A small network was shown many inputs. Here are its activations along a few directions, one row for each input.
In each table, some parts of the input vary, and every possible input appears once, in random order.
A made-up example of a description, with smaller parts first: line(4) and (point or line(9) or (values(2) and ring(8))).
Shared parts are said once, and a part with two or three values counts as separate values.

Other details of the inputs shift rows strongly along two fixed directions, in all tables alike. That doesn't count.

Rows:
row 1: 11  -4  1  2  0  2  5  1  1  4  1  12  -4
row 2: 12  8  -1  4  -1  2  5  0  1  2  1  6  -4
row 3: 5  -1  7  3  0  -4  0  3  1  7  9  14  -3
row 4: 8  8  -4  7  -5  1  2  0  3  1  3  3  -8
row 5: 9  5  2  3  3  1  1  8  6  -1  1  3  -7
row 6: 11  8  1  1  1  4  5  6  4  2  1  0  -6
row 7: 6  -1  -3  6  -2  2  0  8  6  -1  1  -3  -13
row 8: 14  5  3  3  -2  1  6  -1  1  6  5  12  -1
row 9: 5  0  -6  7  -3  2  0  4  5  0  0  2  -12
row 10: 13  5  3  2  0  1  6  1  2  5  4  8  -1
row 11: 5  6  -3  7  -3  -1  -3  4  6  -1  2  5  -11
row 12: 0  6  -7  9  -10  -3  0  -2  -1  1  4  4  -11
row 13: -10  -17  -11  4  4  9  -15  -27  9  -21  1  -21  41
row 14: 12  -3  2  3  1  1  5  4  3  4  2  9  -5
row 15: -3  4  -6  10  -8  -5  -5  0  1  -2  4  7  -13
row 16: 6  -6  6  1  1  1  2  7  4  8  8  5  -6
row 17: 9  3  4  1  2  -1  2  3  3  3  2  11  -2
row 18: 0  2  1  5  -2  -4  -3  6  4  3  7  5  -10
row 19: 8  2  6  3  -3  -1  4  0  0  9  11  11  -1
row 20: 1  -5  1  4  -1  -1  0  10  4  3  7  -2  -12
row 21: 4  4  3  4  -3  -2  2  7  4  4  10  -2  -9
row 22: 0  7  -3  7  -7  -1  0  6  4  0  6  -5  -14
row 23: -6  -16  -5  -2  10  12  -12  -19  13  -21  1  -28  43
row 24: 2  4  1  4  -4  -2  2  4  2  6  8  2  -8
row 25: 3  4  0  5  -5  -3  3  1  0  5  8  4  -7
row 26: 12  6  6  -1  2  3  7  7  4  5  4  2  -3
row 27: -5  -17  -2  -4  10  11  -11  -21  12  -16  2  -21  45
row 28: -15  -14  -4  2  5  3  -17  -26  8  -18  8  -18  44
row 29: -1  -2  -7  10  -7  -3  -1  4  1  0  2  1  -16
row 30: 13  6  4  1  0  3  6  3  4  6  4  6  -2
row 31: -49  -16  10  -50  20  0  2  -12  -37  -6  -45  -32  41
row 32: 4  5  -4  8  -4  -2  -2  0  2  -1  1  10  -9
row 33: 6  7  -5  7  -6  1  3  -3  1  1  2  7  -7
row 34: 6  -1  -6  8  -4  1  0  3  3  -1  1  4  -11
row 35: -9  -8  -6  -1  6  10  -13  -22  12  -21  4  -31  42
row 36: 10  3  7  0  4  0  2  9  6  3  4  5  -5
row 37: -30  9  10  -45  12  -8  15  9  -44  10  -50  3  -5
row 38: -38  1  4  -40  6  -10  14  11  -45  11  -47  -3  -13
row 39: -2  4  -5  9  -6  -5  -5  2  2  -2  4  3  -12
row 40: -28  5  3  -41  9  -4  17  9  -44  8  -53  -1  -10
row 41: 2  4  -1  5  -6  -3  3  -1  -2  5  7  7  -7
row 42: 2  -5  -2  6  -3  -3  0  4  1  3  6  4  -10
row 43: 0  7  -5  8  -8  -2  0  3  3  1  5  -1  -12
row 44: 5  -1  8  2  1  -4  -1  4  2  6  9  10  -3
row 45: 5  0  9  1  1  -2  -1  7  4  7  9  8  -4
row 46: -9  -22  1  -2  9  7  -13  -22  9  -13  8  -21  46
row 47: -40  4  -2  -36  2  -9  12  10  -45  7  -50  -6  -18
row 48: 5  5  -3  7  -3  -2  -3  1  3  -2  2  6  -9
row 49: 12  -3  5  1  3  3  4  9  7  3  3  2  -7
row 50: 6  -7  5  3  -1  -1  2  3  1  8  8  11  -4
row 51: 1  -6  -3  7  -5  -3  0  2  0  3  6  7  -9
row 52: -5  -16  -9  1  7  11  -11  -26  8  -20  0  -17  44
row 53: -2  4  -5  9  -6  -4  -5  4  5  -1  5  2  -13
row 54: 9  4  -1  6  -1  0  0  -1  2  0  1  12  -4
row 55: 9  6  0  3  1  1  0  4  5  0  0  7  -6
row 56: 1  6  -6  9  -8  -3  0  0  1  1  5  0  -11
row 57: 10  2  4  2  1  -1  1  0  2  3  3  14  -2
row 58: 7  3  8  1  -1  0  4  5  3  10  10  6  -3
row 59: -3  4  -2  7  -4  -4  -5  8  5  -2  5  -3  -14
row 60: 12  9  -1  3  -1  3  5  3  3  3  1  5  -5
row 61: 12  7  -2  5  -3  3  5  -2  1  2  2  10  -3
row 62: 7  2  7  0  -1  -2  4  3  0  9  9  7  -2
row 63: -2  -2  -5  7  -5  -1  -2  9  5  -1  3  -6  -17
row 64: -6  -10  -5  0  9  8  -15  -25  10  -21  1  -19  46
row 65: -35  11  5  -40  8  -9  12  12  -42  5  -51  -5  -14
row 66: -9  -7  -8  1  4  10  -14  -26  12  -20  3  -28  44
row 67: -9  -13  6  -6  9  8  -11  -19  11  -12  11  -27  48
row 68: 1  1  4  4  -1  -4  -2  9  5  2  9  0  -10
row 69: -1  -3  -9  11  -9  -2  -2  1  1  -1  4  5  -14
row 70: 0  1  1  6  -2  -6  -3  3  1  2  7  6  -8
row 71: 11  -1  -3  5  0  3  3  3  2  1  -1  7  -7
row 72: 5  0  11  0  3  -2  -1  10  6  6  10  3  -5
Each input here is: values(3) and line(4) and ring(6).
Question: The inputs of row 5 and row 55 match in every part but the line(4) part. If row 26 is changed in the same way as row 5 into row 55, which row does it become?
Answer: row 30
Question: The inputs of row 43 and row 56 match in every part but the line(4) part. If row 47 is changed in the same way as row 43 into row 56, which row does it become?
Answer: row 29
Question: Change only the ring(6) part in row 71. List by row number the other rows that result.
Answer: row 14, row 29, row 34, row 42, row 46
Question: Change only the values(3) part in row 65. List by row number the other rows that result.
Answer: row 7, row 35
Question: Start at row 28 and move only the line(4) part, one step at a time. The first step leads to row 70. Which rows follow, in order?
Answer: row 18, row 68
Question: Change only the values(3) part in row 38. List by row number the other rows that result.
Answer: row 18, row 24
Question: Change only the line(4) part in row 49. List by row number the other rows that result.
Answer: row 1, row 14, row 27

Rows:
row 73: -25  7  -8  -7  -8  -11  3  11  -21  2  -21  -2  -29
row 74: 4  -3  15  0  1  -4  0  15  6  12  18  4  -10
row 75: 8  11  -9  19  -13  -5  1  18  6  4  7  8  -44
row 76: 30  12  11  6  -1  -1  14  14  5  18  11  27  -21
row 77: -13  -5  -9  0  -2  1  -8  -24  -4  -11  -4  -5  25
row 78: 3  -27  2  22  3  7  -26  -19  38  -16  45  -23  45
row 79: -6  -12  5  -9  7  1  -5  -17  -2  -3  2  -1  35
row 80: 16  -10  -11  43  -14  2  -21  -6  41  -11  50  -6  -1
row 81: -10  -12  -2  -4  4  1  -6  -21  -4  -7  -1  -3  30
row 82: -15  -1  14  -29  11  -2  7  -8  -24  5  -19  2  24
row 83: -4  -10  6  -8  9  7  -5  -3  8  -7  1  -23  25
row 84: 5  0  -3  -8  10  13  1  -14  1  -13  -13  -11  30
row 85: 23  9  1  11  -3  3  8  24  12  8  8  6  -35
row 86: 9  0  11  2  3  -1  2  15  9  10  14  0  -10
row 87: -1  15  -6  -14  0  0  13  4  -21  3  -32  9  -16
row 88: -5  2  8  -27  12  4  11  -6  -18  1  -27  -2  20
row 89: -8  15  -10  -10  -4  -4  11  1  -24  2  -30  11  -20
row 90: -25  5  -12  -14  -2  -4  1  -15  -26  -8  -31  -2  8
row 91: 7  -2  4  15  -8  -9  1  20  6  14  19  14  -36
row 92: 6  4  -7  11  -5  3  -3  11  10  -3  3  -4  -20
Question: The inputs of row 74 and row 82 match in every part but one. If row 85 is changed in the same way as row 74 into row 82, which row does it become?
Answer: row 84
Question: What is each input in this table made of?
Answer: values(2) and ring(10)
Question: Change only the values(2) part in row 86. List by row number the other rows that result.
Answer: row 76
